A small network was shown many inputs. Here are its activations along a few directions, one row for each input.
Each table varies a few parts of the input and shows all the possible inputs, shuffled.
A made-up example of a description, with smaller parts first: one of 5 places around a ring, together with either a single point or one of 9 places around a ring or (one of 2 separate values, together with one of 6 places along a line).
Shared parts are said once, and a part with two or three values counts as separate values.

Other details of the inputs shift rows strongly along two fixed directions, in all tables alike. That doesn't count.

A family of inputs:
row 1: [-23   7  21  29  -8 -35  18  20 -10   5  -9  39  14 -12  12]
row 2: [  6 -19   8   5 -31  23  -3  -3  -9   2   6   9  -1 -16   0]
row 3: [ 11 -17   2  -5 -29  14  -4  -7  -1   5  11   3   1  -8   8]
row 4: [ -9  11   1   6  14 -22   7   5   3   3 -10   3   1  10   7]
row 5: [ -3  26 -11  -2  46 -19   2  -4  13  -9 -14 -23  -2  17  -8]
row 6: [ 18 -14  -7 -19  -3  28 -17 -16   8   1  10 -25   2  -2  -9]
row 7: [-14   3   7   8 -27 -17   1  31 -35   5  21  45  -3 -11  -9]
row 8: [ 17  -6 -14 -19  12  19 -15 -16  11   1   4 -32  -6  13  -5]
row 9: [ -8  11   3   2   8 -13   7   8   7  -1  -5   1  -4   0   7]
row 10: [  9 -23  10  -1 -43  19  -4  -4  -5   5  15  14  10 -22   5]
row 11: [-12  36 -12 -11  61 -27   4   4  22  -7 -21 -30 -10  27  -3]
row 12: [ 18 -15 -15 -18  -5  31 -10 -21   4  -3   6 -21  -4   7  -6]
row 13: [-22  23   5  23  28 -35  21  13  -3  -6 -17  19   8   5   3]
row 14: [ 13  -4 -10 -21  13  23 -15 -11  13  -1   3 -32  -9   7  -8]
row 15: [  6 -15  -1  -5 -17  26  -2  -7  -3  -2   4   0  -2  -6  -3]
row 16: [ -8  -4  12  28 -17 -14  11   8 -15   4  -4  29   5  -8   9]
Each input here is: either a single point or (one of 3 separate values, together with one of 5 places along a line).
- A walk changes only the place on the line of 5. It starts at row 13 and steps to row 5. List the rest of the walk in order. => row 6, row 1, row 10

A family of inputs:
row 17: [  9 -34  11   1 -49  44  -9  -1 -20   2  13  17  -6 -26  -9]
row 18: [-26   3  35  61  15 -24  38  -3  19  -4 -48  22  24 -15  29]
row 19: [ 11  16 -15 -32  28  -9 -19  -6  23   2  10 -39  -4  13  -7]
row 20: [-32  22  20  13   0 -49  18  33   0  10  -8  32   0  -5  18]
row 21: [-18  19   6  41   8 -47  21  15 -23  -1 -11  38   7   6   6]
row 22: [ 21 -41  -4  -3 -51  39  -9 -17 -20   5  24  17   8 -13  -4]
row 23: [ 17  -7  -9   6  39  13   9 -47  42  -6 -36 -52   7  22  21]
row 24: [  8  15 -12 -35  29  -7 -22  -2  21   5   7 -42  -6  19  -6]
row 25: [ 12 -31  11 -17 -58  21 -14  -1  -4  13  30  14  12 -27   4]
row 26: [ 15   8 -27 -13  36   3 -11 -19   5  -5   2 -32  -8  27 -13]
row 27: [-34  19  16  29  15 -30  25  28 -14  -6 -20  38  -2  -4   1]
row 28: [ 12 -30  14 -16 -60  25 -17   3  -5  17  24   9  -5 -24   7]
row 29: [ 17 -31   7   3 -52  41 -10  -9 -23  -2  20  16   8 -30 -15]
row 30: [ 13  21 -17 -33  26 -11 -17  -8  21  -2   8 -42  -4  14  -8]
row 31: [ -3  13   4  -8  -1 -15  -4  14  10   6   7  -6  -9  -2  10]
row 32: [  0  10 -13   4  13 -13   8  -6  -8  -6  -3   4   4  14  -4]
row 33: [  8   9 -26 -23  33   9  -5 -14  10  -6  -7 -32 -18  31  -9]
row 34: [-24  26  14  14   3 -54  16  26  -2   4  -3  28  13  -6  12]
row 35: [ -4   7   2 -20   4 -13  -8   9  10   8   7  -8   4   4   3]
row 36: [-25  16   8  35   5 -36  27  23 -16  -2 -13  40  -3   5  15]
row 37: [  0   0 -10  -1  12  -2   0  -2  -8   1  -2   1   0  18  -3]
row 38: [  8 -32   8  -2 -52  50  -3  -1 -16  -3  17  19  -2 -28  -6]
row 39: [  6  11 -15 -18  39  14 -14  -6   6  -8  -4 -34  -8  16 -22]
row 40: [ 13  10 -21 -21  39  18 -15 -15  10 -12   2 -39  -7  12 -26]
row 41: [ 13   1   4 -11  29   4   0 -35  59   3 -29 -54  12   5  28]
row 42: [-28  23  12  32  14 -36  25  22 -17 -10 -15  38  12  -8  -4]
row 43: [-28  25  18  15   1 -47  19  34   2   6  -4  30   0  -6  21]
row 44: [ 17 -38   2   2 -54  36 -10  -9 -22   9  15  17  -8 -10   1]
row 45: [-22  19   8  41   8 -41  23  24 -18   0 -13  37  -6   6  14]
row 46: [  7  14 -17 -16  33  20  -9  -6  10 -14  -3 -35 -18  11 -17]
row 47: [ 11 -33   5  -3 -42  42  -7  -7 -17  -2  19  17   9 -27 -14]
row 48: [ 18 -39   3   4 -50  33 -14  -9 -25  11  19  17   3  -9  -1]
row 49: [  7   8 -19 -29  39  22 -13 -10  10 -11  -3 -37  -5  17 -23]
- What do these inputs look like to the network? => one of 3 separate values, together with either a single point or (one of 2 separate values, together with one of 5 places along a line)
- Changing only the choice among 3 separate values turns row 43 into row 38. The same change can be made to row 19. Which row results? => row 40
- Change only the choice among 2 separate values in row 20. List by row number the other rows that result. => row 28
- Change only the choice among 3 separate values in row 20. List by row number the other rows that result. => row 27, row 33

A family of inputs:
row 50: [-17  19   0   9  27 -28  13  12   5  -1 -13   3  -1  17   8]
row 51: [  7   2  -8 -24  18  15 -10  -8  17  -2   1 -28   0   7  -5]
row 52: [-10   2  10  27  -1 -10  10  10  -9   0  -6  22   0  -8   5]
row 53: [ 0 -1 -1 -4  1  1 -2 -2  3  5 -5 -3 -5  6  5]
row 54: [ -4  19 -12  -6  45 -17   1  -2  11  -4 -11 -18   3  23  -3]
row 55: [ 12   0 -16 -19  14   8  -6 -18  11  -4   2 -26   0  12  -9]
row 56: [ -9  -1  11   7 -13 -10   9   6   1   0   0  15   7 -13   5]
row 57: [ 10 -20   3  -3 -20  28  -7 -10  -5   1   1  -4  -3  -8  -6]
row 58: [-10   7   9  23  -4 -11  13   9 -10  -4  -8  23   4  -8   4]
row 59: [ 10 -19   8   9 -39  11  -2  -5 -13   4  11  16  11 -16   4]
row 60: [-21  18  17  28  14 -39  14  20   2   2 -11  18   3  -5  12]
row 61: [ -4  -4   8  16 -13  -9   6   6  -4   5   1  14  -3  -4  12]
row 62: [  9 -24   9  12 -34  13  -5  -5 -12   9  12  18   7 -16   6]
row 63: [  1   6  -5 -17  22   4  -5  -3  17  -3  -2 -25   0   8  -4]
row 64: [-12  -1  10  19  -3 -18  10  10  -9   4  -4  22  12  -1   6]
row 65: [ 2  6  2 -5  1  0 -1  0  8 -2  0 -6  3 -6  2]
row 66: [  9 -18   7 -12 -22  23 -12  -7   3   7   5  -5   2 -13   0]
row 67: [ 13   5 -14 -13  14  17  -6 -14   8 -10  -2 -29  -6   8 -10]
row 68: [  3 -23  12   5 -40  14  -2   0 -10  10   5  16   0 -12   8]
row 69: [-14  23   6  12  30 -30   7  12  11   0 -11   0  -1   4   7]
row 70: [-19  22   9  25   9 -40  20  17  -4  -1 -13  21   2   4  14]
row 71: [  8   2  -5 -21  15  11 -12 -10  17   0  -4 -33  -5   6  -7]
row 72: [  3 -22  12  10 -32  22  -1  -1 -14   4   1  19   2 -17   0]
row 73: [ 24 -18 -13 -22 -12  34 -17 -19   9   3  13 -26 -10   3   0]
row 74: [-10   0  12  19  -3 -19   6   7 -10   7  -8  22   8  -3   6]
row 75: [ 18 -19 -11 -21  -6  43 -13 -18   4  -5   8 -26  -3   2 -12]
row 76: [  9 -25  10  14 -36  11  -5  -5 -12   8  12  16   7 -15   5]
row 77: [ 12   7  -9 -21  11  11 -10 -11  17  -6   2 -33  -2   4  -5]
row 78: [  2 -23   8   2 -35  17   0   2 -10   8   9  20   4 -11  10]
row 79: [  3 -15   2  -8 -43  11 -10  14 -24   7  26  25  -7 -11  -5]
row 80: [  7   5 -10  -3  23   8  -4  -9   9  -7  -4 -24 -10  10  -7]
row 81: [ -1  27 -14  -8  37 -19   4  -1  14  -7 -11 -21  -7  21   3]
row 82: [  4   7 -15 -17  16   0   1 -10  13  -5  -2 -21  -7  15  -1]
row 83: [ 22 -20  -9 -22 -11  31 -20 -23   5   4   7 -28  -1   4  -9]
row 84: [-16  21   8  27  14 -41  16  14  -7  -1 -12  24  10   2  10]
row 85: [ -7  25 -10 -14  41 -18   5  -1  21  -7 -11 -20  -2  12  -3]
row 86: [-1  1 -5 -1  6  7  6 -5  0 -7 -3  1 -1  0 -5]
row 87: [  1 -23   9   8 -29  25   1   1 -13   1   6  21   6 -15   1]
row 88: [ -3  11  -7  -6   7 -16  -7  14 -15   1  12   8  -4   7 -13]
row 89: [-15  22  -4   5  26 -30  16   8   6  -3 -13   7  -3  13   8]
row 90: [ -2   9  -3 -17  -1  -3 -11  15  -7   1  16   0  -7  -2 -14]
row 91: [  8   8 -20 -26  15  15 -15   1  -7  -8  14 -20 -16  11 -25]
row 92: [ -5  -3   4  10  -9 -11   9   1  -7   2   0  21  10  -6   4]
row 93: [-14   3   8  20  -4 -12  17   8  -9  -5  -7  24   3  -7   1]
- What do these inputs look like to the network? => one of 4 separate values, together with either a single point or (one of 2 separate values, together with one of 5 places around a ring)
- Changing only the choice among 4 separate values turns row 78 into row 51. The same change can be made to row 50. Which row results? => row 63
- Changing only the choice among 4 separate values turns row 56 into row 82. The same change can be made to row 77. Which row results? => row 70
- Change only the place on the ring of 5 in row 58. List by row number the other rows that result. => row 52, row 72, row 86, row 87
- Change only the place on the ring of 5 in row 92. List by row number the other rows that result. => row 54, row 62, row 74, row 84
